Each row below holds a small network's activations on one input, seen along a few directions.
Each table varies a few parts of the input and shows all the possible inputs, shuffled.
Descriptions start from the smaller parts, as in this example, which fits no table here: values(3) and (point or line(9) or (line(4) and ring(5))).
Shared parts are said once, and a part with two or three values counts as separate values.
In the rows, zero is written as 128.

Other details of the inputs vary at random and push rows far along two fixed directions, the same in every table; ignore that.

Rows:
R1: [110 111  90 142 136 142 203 122 105 130 178 136 133]
R2: [129 144 112 120 150 109 103 147 134 126 113 123 141]
R3: [108 102  90 144 125 150 216 112  90 129 194 138 130]
R4: [141 137 136 117 119 104 106 121 130 122 131 119 132]
R5: [136 147 123 119 141 108 116 144 141 122 118 119 134]
R6: [130 124 126 119 163 125 108 168 153 124  88 139 137]
R7: [124 146 128 121 146 105 103 139 137 123 116 119 134]
R8: [146 158 215 138  47 101  75  23  99 175 156 106 101]
R9: [155 154 209 135  38 104  79  26 109 167 165 104 107]
R10: [130 121 127 121 155 130 106 162 148 128  96 140 138]
R11: [114  85 102 147 140 169 195 136 115 123 154 147 126]
R12: [122 142 118 123 148 112 106 143 132 122 123 120 138]
R13: [115 136 104 112 138 125 111 161 143 121 105 129 119]
R14: [101  95  90 152 122 169 237  89  71 130 222 140 122]
R15: [136 146 132 122 125 100  98 131 132 136 115 119 136]
R16: [134 138 122 123 154 126 107 167 155 107  75 133 139]
R17: [115  99  95 138 152 172 191 145 132 113 133 144 136]
R18: [120 138 130 112 116 116  98 138 135 128 108 123 110]
R19: [141 142 130 116 131 105 109 138 131 121 122 118 131]
R20: [132 124 115 121 158 139 110 174 158 110  78 131 145]
R21: [125 136 131 124 134 112 109 127 119 124 131 119 131]
R22: [156 159 216 138  34 108  84  24 102 174 167 102 101]
R23: [111  87 120 146 121 173 202 107  99 136 183 150 121]
R24: [133 132 118 129 145 136 112 161 148 109  90 134 141]
R25: [114 106  98 143 119 156 220  96 103 124 208 136 126]
R26: [133 119 112 126 164 133 108 177 158 120  83 136 138]
R27: [112 135 113 114 131 125 123 147 140 123 113 128 110]
R28: [138 122 139 121 136 131 102 150 145 117  82 128 135]
R29: [136 130 131 123 142 126 105 159 141 107  85 132 134]
R30: [142 125 169 135 108 129  98 105 136 148 107 128 115]
Description of these inputs: values(3) and (point or line(4) or line(5)).
Q: Changing only the values(3) part turns R29 into R24. The same change can be made to R28. Which row results?
A: R20
Q: Which other rows does R21 become when the values(3) part takes its other values? List them by row number.
A: R7, R12
Q: Which other rows does R6 become when the values(3) part takes its other values? List them by row number.
A: R10, R23
Q: Start at R16 and move only the line(4) part, one step at a time. The first step leads to R17. Which rows follow, in order?
A: R30, R6
